Each row below holds a small network's activations on one input, seen along a few directions.
In each table, some parts of the input vary, and every possible input appears once, in random order.
A made-up example of a description, with smaller parts first: one of 3 separate values, together with either a single point or one of 11 places around a ring or (one of 5 places around a ring, together with one of 6 places along a line).
Shared parts are said once, and a part with two or three values counts as separate values.

Other details of the inputs vary at random and push rows far along two fixed directions, the same in every table; ignore that.

A family of inputs:
r1: [-40  -2 -15  17 -19 -12   5  16   1  -9 -14]
r2: [ 74   3 -23 -29  60  44 -14  11 -41  20  43]
r3: [ 41  11   4 -25  26  -7  11 -37  12  13 -13]
r4: [-28   2  31  -9 -17   4  15  17   4 -11 -45]
r5: [ 49   5  -8   6   8   3  -7 -32  12  -1  20]
r6: [ 37   9 -36   3  24  -3  -4 -32  11  -1  -1]
r7: [ 38  -1 -25   3  21  -3 -14 -36   6  -1   4]
r8: [-29   8  26 -10 -25   5   7  15  -1  -2 -48]
r9: [-39 -19   1  18 -13 -12   3  10  -1 -17  -7]
r10: [ 38   8 -20  -9  26  -9   3 -31  16   9  -3]
r11: [-41 -10  -8  19  -8 -11  13  15   5 -18 -11]
r12: [-16 -24   4  31 -31   6  13  28 -21  11 -16]
r13: [ 36   7 -35   3  26  -3  -2 -32  11  -3   0]
r14: [ 59 -13 -18  16   9  16   1 -21 -13  23  -3]
r15: [ 43  -4 -17   3   9  11  -9 -36  19  -4  19]
r16: [-18 -26   6  30 -28   7  16  25 -22  10 -14]
r17: [-36 -13   3  17 -34   3  -1   9   8 -11   5]
r18: [ 42  12   2 -26  23  -7  10 -37  11  14 -14]
r19: [-40 -14  -3  17 -20 -12  -3   8  -4 -11  -9]
r20: [-38   3  22 -11 -20 -14  18   7   0   7 -28]
r21: [-42  -4 -13  17 -17 -12   7  13   0 -11 -13]
r22: [-24  30   6 -79  66  59 -39  96 -69  -9 106]
r23: [ 43   1 -21   2   4  11 -15 -35  17   2  17]
r24: [ 49   7  -9   6   5   3  -9 -32  11   1  19]
r25: [ 36  10 -37   3  21  -2  -8 -33   9   3  -2]
r26: [ 60 -14 -17  16  11  16   5 -19 -11  19  -2]
r27: [-17  38  -2 -78  55  57 -46  91 -71   1 100]
r28: [ 50  17   1  17   9   2 -12 -32   4   7  17]
r29: [ 39  10  -8 -15  26 -12   0 -31  19  22  -6]
r30: [ 38  -8 -21   5  29  -3  -8 -35  10  -8   7]
r31: [ 49   2  -4   7  12   2  -4 -31  14  -5  22]
r32: [-40  -9   7   7  -7 -17  18  16  10  -6 -14]
r33: [-40 -13  -4  17 -22 -10  -6   8  -5  -8 -10]
r34: [-31 -15   2  14 -33  -8  -2  14   2 -14   0]
r35: [-29   1  32  -8 -15   4  15  17   5 -11 -44]
r36: [-31 -20   7  15 -26  -9   3  14   4 -20   2]
r37: [-23  41  -1 -97  76  41 -37  87 -60  22  72]
r38: [ 39  10 -21  -9  24  -9   1 -31  16  11  -4]
r39: [-28  -9  16  20 -31  -7   7  13   3 -13   8]
r40: [-28   4  30 -10 -20   4  14  17   2  -9 -46]
r41: [-30 -13   1  15 -35  -9  -5  16   2 -12  -1]
r42: [-29   5  28 -10 -21   5  12  16   2  -7 -47]
r43: [ 37   4 -32   4  30  -5   1 -31  13  -6   2]
r44: [-38 -12  -4  17 -22 -12  -5  11  -4 -10 -10]
r45: [-38  -1   1   5 -19 -18  10  16   5   2 -18]
r46: [-27  -1  28  32 -25  -8   5  13  -3  -9   7]
r47: [-27   1  26  31 -28  -8   3  13  -5  -7   6]
r48: [ 60 -20 -12  18  20  15  10 -17  -7  13   1]
r49: [-17 -31  10  31 -22   6  21  27 -18   3 -12]
r50: [ 50  19   4 -25  17  12  -2 -30  11   6 -34]
r51: [ 38  10  -7 -15  26 -12   0 -31  19  22  -6]
r52: [-35 -18   8  18 -27   2   4  10  11 -16   7]
r53: [-39 -17   0  17 -16 -12   2  10  -2 -16  -8]
r54: [-39  -8   6   6  -9 -19  18  16   8  -5 -14]
r55: [-40  -2   1   5 -19 -16   9  13   4   4 -18]
r56: [-31 -17   3  14 -30  -8   0  13   2 -16   0]
r57: [ 38   5 -33   3  27  -4  -1 -31  12  -4   1]
r58: [-36   5  21 -11 -22 -15  15   9   0   9 -29]
r59: [ 38   9 -20 -10  24  -9   1 -31  15  11  -3]
r60: [-33  47  14 -75  63  61 -50 107 -87   4 106]
r61: [ 39   4  -3 -12  34 -12   5 -29  23  15  -4]
r62: [-34  39   3 -86  57  64 -49 106 -81   1 107]
r63: [-18 -28   7  31 -26   7  18  26 -21   7 -14]
r64: [ 49  14   2  17  11   2 -10 -32   4   5  18]
r65: [ 42  -7 -14   5  15  12  -7 -35  22  -7  20]
r66: [ 50  20   4 -24  17  13  -1 -30  12   5 -34]
r67: [-32 -14   1  14 -35  -7  -6  12   0 -10  -1]
r68: [-28  -2  29  33 -23  -7   4  13  -2 -10   7]
r69: [-30 -18   5  14 -29  -9   2  15   3 -18   1]
r70: [-40 -15  -2  17 -17 -11   0   9  -3 -14  -9]
r71: [-39  -6   5   5 -13 -18  16  16   7  -4 -15]
r72: [ 40   7  -5 -15  29 -13   4 -30  20  18  -5]
r73: [-32 -15   3  14 -33  -9  -2  13   2 -13   0]
r74: [-36 -13   4  17 -34   3  -1   8   7 -10   5]
r75: [ 40  13   1 -25  22  -5   8 -38  10  16 -15]
r76: [ 40  15   0 -26  20  -6   5 -39   9  18 -15]
r77: [-38  -3  27  -9 -12 -14  23   9   4   1 -26]
r78: [-26   6  22  31 -34  -8  -3  14  -7  -2   3]
r79: [-31 -21   7  16 -24  -8   3  15   6 -21   3]
r80: [-39  -4  16   0 -12 -20  14  15  10  10 -18]
r81: [ 49  17   0  17   6   2 -16 -33   2  11  16]
r82: [-39  -7  19   1  -8 -22  17  16  12   6 -17]
r83: [ 48   6  -9   6   5   2  -9 -33  11   1  20]
r84: [ 41   0 -20   2   4  12 -16 -37  16   4  17]
r85: [ 39  11  -9 -15  23 -11  -3 -32  17  25  -7]
r86: [ 52  21   2 -24  15  12  -4 -28  11   7 -35]
r87: [-36 -15   5  17 -31   3   1   9   8 -13   5]
r88: [-38   4  21 -11 -22 -13  14   6  -2  11 -29]
Description of these inputs: one of 8 places along a line, together with either a single point or one of 10 places along a line.
Changing only the place on the line of 8 turns r44 into r9. The same change can be made to r27. Which row results?
Answer: r31
Changing only the place on the line of 8 turns r6 into r57. The same change can be made to r66. Which row results?
Answer: r40
Which other rows does r72 become when the place on the line of 8 takes its other values? List them by row number.
Answer: r29, r37, r51, r61, r80, r82, r85
List by row number the other rows that have the place on the line of 8 in common with r59.
Answer: r16, r19, r21, r50, r51, r60, r73, r74, r76, r83

A family of inputs:
r89: [ 34  17 -10 -33  40   5 -11 -15   2   5  16]
r90: [ 35  12 -18 -15  30   7 -20 -18   1   2  38]
r91: [ 37   7 -29 -15  35   6 -16 -15  -1   2  31]
r92: [-17  -9  22  17 -26  -1  11   9  -2   1 -13]
r93: [ 36  10 -21 -16  31   7 -19 -15   0   2  36]
r94: [ 33  15 -14 -33  42   4  -9 -14   2   5  13]
r95: [ 32  13 -23 -32  45   5  -6 -13   1   6  10]
r96: [ 46 -14 -14  39 -16 -42  25 -84  58   2 -57]
r97: [-19 -17   7  20 -21  -1  16  13  -4   2 -21]
r98: [-19 -15  15  19 -26  -3  14  12  -3   1 -18]
r99: [-11  -5   1  25 -24 -17   1 -14  20  -8   2]
r100: [-28  -3  15   2 -18 -13  15   8   4   5 -33]
r101: [-82   0  38  -9 -27  19   2  83 -38  -6  17]
r102: [ 47   6 -19  -7  24  24 -21 -11 -11  -5  29]
r103: [-20   1  14  12 -21 -22  12 -13  24  -6 -21]
r104: [-94  12  39 -25 -22   8   4  80 -32  -3   1]
r105: [-17  -1  12   3 -25  -6  10  -5   9  -5 -38]
r106: [-28   3  22   2 -21 -12  13   5   5   5 -28]
r107: [-16 -19  -1  34 -25  -9   8   3   0  -5  -8]
r108: [-11 -15   5  34 -28  -9   5  -3   3  -4  -4]
r109: [ 34   5 -34 -15  36   8 -14 -13  -2   2  30]
r110: [ 44   1 -27  -4  33  16 -13  -8 -13   6  27]
r111: [-29  -5   7   3 -14 -12  17  10   4   6 -37]
r112: [-25  14  14 -48  29  41 -18  72 -54   5  48]
r113: [ 46   9 -12  -5  27  16 -18 -14 -10   5  35]
r114: [-27  -1  20   2 -21 -13  14   6   4   5 -31]
r115: [-14 -16   2  31 -24  -8   6   3  -1  -5  -4]
r116: [ 33  20  -7 -32  39   5 -12 -18   4   5  18]
r117: [-26  -4  12   3 -16 -12  16   7   4   6 -35]
r118: [ 49 -18 -22  49 -21 -36  12 -81  51  -1 -29]
r119: [ 48   4 -10 -18  33  21  -7  -5 -14  12  14]
r120: [ -8 -11  -9  24 -25 -10  -3 -18  21 -16  -8]
r121: [-42  23   3 -64  36  34 -26  66 -39 -12  41]
r122: [-12 -13  14  19 -32   5   9   4   1  -8 -22]
r123: [ -8  -8   9  33 -28  -6   3  -2   5  -6   2]
Changing only one part turns r113 into r116. The same change can be made to r108. Which row results?
Answer: r89
What is each input in this table made of?
Answer: one of 5 places around a ring, together with either a single point or one of 6 places along a line
A walk changes only the place on the ring of 5. It starts at r102 and steps to r122. List the rest of the walk in order.
Answer: r105, r121, r120
Which other rows does r98 become when the place on the line of 6 takes its other values? List them by row number.
Answer: r92, r97, r101, r112, r119

A family of inputs:
r124: [ 77  26 -25  -4  29  -2 -18 -72  36  -3  -5]
r125: [-23 -15  12  31 -53 -13  19 -13  17  -1 -49]
r126: [-43 -13   2  29 -48 -20   8   2  16 -21 -18]
r127: [-45 -23   2  50 -29 -26  27   1  11  -8 -13]
r128: [-21  -3  24  37 -52 -12  13 -16  24 -12 -52]
r129: [ 90   7 -25  -2  26   6  -2 -63  15  21 -16]
r130: [-23   5  -7 -40  34   3  -4  31 -14   3  17]
r131: [ -2  16  12 -16   5  27 -19  33 -24 -13  20]
r132: [ 96   6 -21   3  15  12  -8 -62  17   5  -4]
r133: [ -3   4   8 -37  15  19   0  23 -14   2   0]
r134: [-16  -5  47  56 -67 -37  36 -19  44  25 -22]
r135: [-21  11 -13 -13  27   7  -4  35 -29   2  33]
r136: [-16 -18  10  47 -43 -27  23 -11  18  10 -57]
r137: [-26  22   7 -42  28  13 -16  28  -5 -15  17]
r138: [ -3   0  -3 -14  13  22 -10  36 -32   8  19]
r139: [ 91   1 -18 -13  34   0   7 -60  21  17 -21]
r140: [ -8   9   0 -29  11  26 -10  32 -29   9  10]
r141: [-39 -29   0  49 -33 -29  14   4  17  -7 -15]
r142: [-46 -20  -3  32 -41 -24  12   7   8 -10 -18]
r143: [ 97  -2 -27   6  18   8  -6 -60  13  13  -5]
r144: [-53  -5   2  30 -27 -29  26   5   8   0 -30]
r145: [ -7  -2   4   0  23  24   5  33 -34   8  27]
r146: [-21   9  -6 -35  35  -1  -5  37 -15   5  16]
r147: [ -5   9  12 -38  15  23  -1  23 -14  -2   0]
r148: [-18 -20  25  52 -54  -9  14 -11  23 -21 -31]
r149: [ 83  -5 -36   7  25  -2 -10 -68  29  -2  16]
r150: [-22  29  23 -22   9  -4  -2  34   1  22  60]
r151: [ 90  14 -19  -6  20  13  -6 -67  21  11 -15]
r152: [ -3  13  16 -33  14  20  -4  19 -10  -5  -3]
r153: [ 84  13 -31   3  23  -4 -17 -68  30  -6   6]
r154: [-25  10 -14 -29  26   9 -14  30 -19   7  22]
r155: [-20  12   2 -18  16  18 -23  34 -12 -24  44]
r156: [ 75   5 -30 -19  37  -8  -3 -71  36   7  -9]
r157: [ -2  12   7 -18   3  28 -16  30 -26  -9  19]
r158: [ 77  17  -4 -15  38 -24  -5 -76  30  16  -1]
r159: [ -1   0   6 -31  23  12   4  27 -16  10  -2]
r160: [-23   9  14 -18  16   4 -18  29 -26  -3  53]
r161: [ 74  15 -22 -17  37  -6  -7 -72  39   0 -10]
r162: [-26  20  -9 -35  16  17 -18  25 -16  -6  23]
r163: [  5   3   5 -23  24   5   4  28 -14  12  -6]
r164: [ -6   2   7 -38  19  19  -1  30 -20   6   3]
r165: [-25   7  -7 -42  30   6  -4  29 -16   1  18]
r166: [ 83   4 -29   8  26   0 -15 -69  33 -10  16]
r167: [-20  -4 -12 -19  16  15 -16  34 -21  -8  43]
r168: [-24 -34  13  46 -51  -9  19  -3   9  -7 -27]
r169: [-45 -22  -3  35 -38 -26  12   8  11  -6 -18]
r170: [ 91  19   2  -2  23  -5  -9 -71  14  25  -7]
r171: [-27  25  13 -32  18   1 -19  22 -24   8  33]
r172: [ 95   1 -15  11  20  16  -9 -64  21  -1   5]
r173: [-42 -22   5  37 -46 -18  11  -3  21 -24 -12]
r174: [ -7  -9   0  -9  17  27  -8  36 -31   6  29]
r175: [-27  12 -14 -31  22  12 -14  28 -22   4  23]
r176: [-21  -6 -13 -14  24  13 -13  35 -21  -3  42]
r177: [-19   5 -14 -15  23   5 -17  42 -25   3  32]
r178: [ -7  15   3 -18  23  17   6  33 -32  13   7]
r179: [-15 -26   8  55 -46 -24  19  -3  11   5 -44]
r180: [-13 -14  43  36 -47 -40  28 -33  29   7 -57]
r181: [ 76  21 -30  -6  28  -2 -15 -74  33   1  -5]
r182: [ -2  14  23 -15   5  11 -15  26 -34   9  28]
r183: [ -8  20   9 -28   9  29 -14  26 -22  -3   8]
r184: [ -4  -7   1  -3  19  22  -9  39 -31   8  26]
r185: [ 96  -1 -28   8  22   6  -4 -60  11  15  -5]
r186: [-45  -8  24  34 -47 -37   8  -2   8  -6 -11]
r187: [-40  -5  11  35 -46 -22   3   2  22 -28 -20]
r188: [-48 -19  -1  26 -43 -21   8  13   7 -12 -14]
r189: [-21 -23  11  39 -57 -12  17  -4  10  -8 -36]
r190: [-26  12 -13 -34  18  14 -17  29 -20   2  23]
r191: [-20   7 -14 -26  11  14 -19  33 -22  -9  35]
r192: [-46 -12   0  32 -31 -32  13   5  16   2 -33]
r193: [-22 -19  12  55 -42 -20  32  -4   4   4 -40]
r194: [-22  -4 -13 -17  20  14 -13  34 -24  -7  43]
r195: [ -9  -7   0 -12  13  29  -8  37 -34   2  30]
r196: [-24   6  -6 -44  27   8  -8  29 -13   0  17]
r197: [-22 -28  17  47 -55  -7  20 -11  17 -15 -29]
r198: [-22 -23  37  54 -54 -25  18 -17  12   0 -23]
r199: [-25  13  -2 -45  26  13 -10  24  -9  -8  17]
r200: [ -8   7  -1 -25  18  21  -8  34 -28  14   9]
r201: [-14 -10  31  33 -46 -21  24 -24  38 -14 -64]
r202: [ -8  -5   3 -18   8  33 -11  36 -30  -4  33]
r203: [-12 -18  19  41 -36 -35  49 -19  23   2 -65]
r204: [-27  14 -12 -35  16  15 -18  27 -18  -2  24]
r205: [-41 -12   7  28 -24 -41  39  -7  20  -6 -42]
What is each input in this table made of?
Answer: one of 2 separate values, together with either a single point or (one of 4 places along a line, together with either a single point or one of 9 places along a line)
Changing only the choice among 2 separate values turns r151 into r162. The same change can be made to r170. Which row results?
Answer: r171
Changing only the choice among 2 separate values turns r143 into r188. The same change can be made to r133. Which row results?
Answer: r156
Changing only the choice among 2 separate values turns r161 into r152. The same change can be made to r155. Which row results?
Answer: r148
A walk changes only the place on the line of 4. It starts at r156 and steps to r204. List the rest of the walk in order.
Answer: r191, r149
